These are the activations of a small neural network, seen along a few directions. Each row is one input.
Each table varies a few parts of the input and shows all the possible inputs, shuffled.
Descriptions start from the smaller parts, as in this example, which fits no table here: one of 2 separate values, together with either a single point or one of 9 places along a line or (one of 4 places along a line, together with one of 8 places around a ring).
Shared parts are said once, and a part with two or three values counts as separate values.
(in the rows, 128 means zero)

Other details of the inputs vary at random and push rows far along two fixed directions, the same in every table; ignore that.

Table:
x1: [ 85 138 130 167 150 150  95  75  93  92  92 156 174 139 168 150 126]
x2: [100 126 167 177  80 139 113  90  75  59 114 153 186 122 163 180 130]
x3: [ 73  86 151  60 107 130  56  77 109 100 168 151 201 143 175  79 153]
x4: [146 108 136  71 122  81 112 146 128 158 164  95 133 152 115  63 116]
x5: [148 129 149 161  67 123 185 163 143  98 118 124 107 119 109 167 128]
x6: [143 162 107 163 136 120 158 125 155 137 110 125 108 126 105 142 103]
x7: [ 90 130 137 177 148 152  80  69 106  95 117 148 173 127 164 162 112]
x8: [147 137  90 157 131 132 170 131 144 139 119 132 101 103 132 146 112]
x9: [140  92 122  60 107  87 113 131 131 166 166 104 124 126 116  76 128]
x10: [151 141 120 164 147 131 134 159 153 144 122 119 103 113 100 159 124]
x11: [133 135 105 146 121 150 177 152 162 136 129 152  98 120 135 142 135]
x12: [ 85 143 138 167 148 155 101  65  89  90  90 164 165 127 161 141 140]
x13: [ 84 129 152 172 154 163  89 100 106  84 108 154 160 152 180 146 132]
x14: [144 157 122 141 140 146 169 136 133 132 104 125  87 122 103 145 129]
x15: [150 109 110  68 126  84 137 139 128 137 154  93 151 137 133  53 108]
x16: [156 161 130 169 149 127 134 169 149 138 126 122 102 128 107 145 122]
x17: [ 88 121 140 146 142 176  85  85  87  95 118 154 151 125 177 173 135]
x18: [146  90 111  53 120  95 117 154 128 150 155 103 136 111 121  75 149]
x19: [150 118 135  54 122  98 115 143 133 138 170  84 135 146 114  72 106]
x20: [134 156 130 156 131 134 159 127 166 130 106 134  87 124  95 133 130]
x21: [101  78 189  72  68 104  59 116  60  72 147 123 222 129 155 107 167]
x22: [156  95 156  50  51  90 151 156 108 110 163  83 148 124 108 103 126]
x23: [139 148 123 158 139 129 165 139 128 153  98 135  84 127 104 135 138]
x24: [ 85 137 147 149 152 168  87  87  86  92  98 147 159 148 161 167 132]
x25: [ 88 129 138 157 142 171  84 112  92 102 123 181 170 123 177 163 166]
x26: [149 144 115 156 135 133 135 153 152 145 128 131  94 102 107 157 135]
x27: [138 142 116 159 142 125 160 149 132 155  99 128  93 139 111 146 125]
x28: [141  88 127  66 119  85 111 136 133 164 160  92 133 136 109  77 117]
x29: [153 165 114 174 141 123 156 138 152 133 127 121 108 129 119 136  93]
x30: [ 86  87 154  51 118 130  40  69  85 103 164 124 190 134 166  98 136]
x31: [144 156  99 156 119 136 168 131 157 142 141 149 110 110 124 146 114]
x32: [145 150 114 155 150 129 150 164 140 141  98 126 104 125 104 147 139]
x33: [133 151 122 157 133 130 153 137 170 132 107 126  95 136 102 142 117]
x34: [138 152 125 162 137 121 146 141 143 157 110 127  92 140  99 149 117]
x35: [140 145 116 154 119 137 156 147 146 161 141 152  93 124 119 152 128]
x36: [146  99 128  67 128  85 126 154 117 157 154  96 135 151 128  60 124]
x37: [146 156 122 155 148 133 156 154 136 138  96 133  96 113  97 137 153]
x38: [145 166 132 143 135 142 155 127 144 134 114 124  86 122  91 148 122]
x39: [138 133 119 163 136 136 151 140 173 133 122 120  95 123 110 151 109]
x40: [ 84 138 161 175 148 158  74  91 117  85 118 152 159 153 168 148 125]
x41: [ 88 132 132 168 136 154  80  64 105  97 122 160 165 117 171 161 123]
x42: [156 152 121 165 155 131 149 177 138 138 116 123 104 128 120 143 130]
x43: [140 135 108 150 124 141 170 155 135 160 131 154  94 124 132 149 135]
x44: [146  88 117  46 125 105 129 141 126 142 156  83 137 131 119  83 114]
x45: [140 116 129  45 118  95 118 130 135 142 152  88 135 143  99  78 115]
x46: [ 86 130 140 141 135 184  98  94  89  97 130 173 161 132 182 170 142]
x47: [145 160 123 159 145 125 137 156 151 142 108 125 103 125  92 150 132]
x48: [152 131 112 161 152 135 148 167 142 142 112 120 104 112 112 156 131]
x49: [133 147 120 154 136 139 172 136 154 128  95 135  88 124 107 129 138]
x50: [142 122 120  60 113  81 132 107 138 141 145 104 141 122  99  51 124]
x51: [133  82 109  53 109 100 133 136 147 140 154 105 129 122 131  67 134]
x52: [149 134  95 165 143 130 170 136 146 137 113 120 110 113 124 147 101]
x53: [ 93  70 190  75  60 100  69 100  51  87 148 125 211 144 162 106 152]
x54: [134  91 119  56 104  96 120 127 158 142 164 103 128 122 119  70 128]
x55: [149 143 121 150 139 144 147 140 150 138 130 111  94 122 105 166 100]
x56: [132 142 113 154 138 134 166 146 159 131  97 127  96 136 114 139 124]
x57: [138 123 110 159 140 140 164 148 161 132 112 121  96 123 122 148 116]
x58: [146 165 131 158 143 129 142 146 147 139 106 133  94 112  85 141 145]
x59: [ 95 138 154 159 158 170  85 100  84  88 116 145 159 151 176 162 123]
x60: [ 85 132 123 161 134 166 106  82  96  97 124 181 175 124 188 155 137]
x61: [142 111 121  38 101 112 129 137 138 147 184 112 136 128 119  82 126]
x62: [147 153 114 151 127 141 147 162 153 147 140 149 105 110 112 153 142]
x63: [136 112 138  60 114  82 120 123 126 160 145 105 125 136  94  58 139]
x64: [141  78 118  63 124  89 125 144 121 163 150  93 135 136 121  74 124]
x65: [ 84 111 140 163 141 159  82  88  82 116 112 165 148 131 179 164 144]
Description of these inputs: one of 5 separate values, together with either a single point or (one of 2 separate values, together with one of 6 places along a line).
- Changing only the choice among 5 separate values turns x25 into x46. The same change can be made to x10. Which row results? => x55
- Changing only the choice among 5 separate values turns x28 into x39. The same change can be made to x36. Which row results? => x13
- Which other rows agree with x31 in the choice among 5 separate values? List them by row number. => x1, x2, x6, x7, x8, x12, x15, x29, x41, x50, x52, x60
- Which other rows does x65 become when the choice among 2 separate values takes its other values? List them by row number. => x9
- Which other rows does x19 become when the choice among 5 separate values takes its other values? List them by row number. => x4, x16, x29, x40

Table:
x66: [166 109 125  85  87  82 183 174 133 141 133  92 116 130  99  87 125]
x67: [154 159 109 212 112 148 183 159 158 132 117 156  90  94 119 196 126]
x68: [160 170 131 207 147 150 162 168 147 127 103 117  80 126 102 198 105]
x69: [ 91  98 124  87 134 127  93  83  91 107 135 139 187 140 178  86 133]
x70: [163 115 124  64 114 105 152 179 141 158 145  97  98 122  87  95 146]
x71: [ 84 132 144 195 126 196 106  95  93  92 109 186 140 115 179 218 150]
x72: [173 109 133  86  88  87 162 178 142 143 161  79 114 133  99 105 106]
x73: [ 85  98 128  91 158 124  75  82 100 113 122 133 181 149 169  76 138]
x74: [170 114 130  89  80  80 163 181 148 147 158 104 119 117  92  92 137]
x75: [151 130 102  76 134  97 155 130 179 159 141  96  97 130  89  65 109]
x76: [ 87 105 132  95 148 121  54  90 116 121 144 146 185 137 162  80 149]
x77: [149 173  95 209 140 154 177 151 167 145 118 162  85 104 125 180 120]
x78: [157 117 111  69 138 102 142 164 145 182 144 102  90 127  88  85 139]
x79: [156 153 112 207 120 154 182 156 151 128 121 131  84 109 125 208  96]
x80: [157 129  97  72 110  99 173 131 170 152 155 103 104 121  99  76 104]
x81: [ 91  98 137  90 158 129  53  87 109 116 147 122 179 153 168  93 117]
x82: [ 82 167 173 210 145 177  87  74  98  69  79 163 149 137 144 199 135]
x83: [157 111  91  60 118 116 169 160 157 173 166 115  96 117 114  89 129]
x84: [167 115  94  78 122 101 161 157 160 162 171  92 109 126 116  89  92]
x85: [148 173 141 205 102 144 190 143 152 114  97 136  77 122  94 195 112]
x86: [160 121 106  86 142  83 157 156 140 168 122  90 105 133  92  69 123]
x87: [ 96  85 137  89 104 120  98  91  82  95 133 134 193 130 172 102 139]
x88: [ 78 169 158 213 167 174  78  62 103  95  78 166 138 140 144 187 129]
x89: [100 104 153  93 154 117  45  92  90 120 140 113 179 154 151  99 123]
x90: [ 95 110 148  98 144 109  46  96  96 125 137 137 184 139 145  86 154]
x91: [149 155 134 194 110 162 184 172 138 133 108 148  68 116 111 206 138]
x92: [ 96 102 158  90 130 117  76 102  76  94 115 121 190 146 152  93 149]
x93: [ 99 107 162  94 122 114  56 109  91 100 139 133 194 134 144  97 161]
x94: [146 166 115 200 108 152 194 129 160 118 105 142  78 105 107 195 106]
x95: [ 72 145 135 197 179 201  84  87 110 111  97 186 130 135 174 192 148]
- What do these inputs look like to the network? => one of 5 separate values, together with one of 6 places around a ring
- Which other rows does x66 become when the place on the ring of 6 takes its other values? List them by row number. => x69, x73, x86, x87, x92
- Which other rows does x88 become when the choice among 5 separate values takes its other values? List them by row number. => x78, x86, x89, x90
- Which other rows does x94 become when the place on the ring of 6 takes its other values? List them by row number. => x75, x80, x82, x85, x88
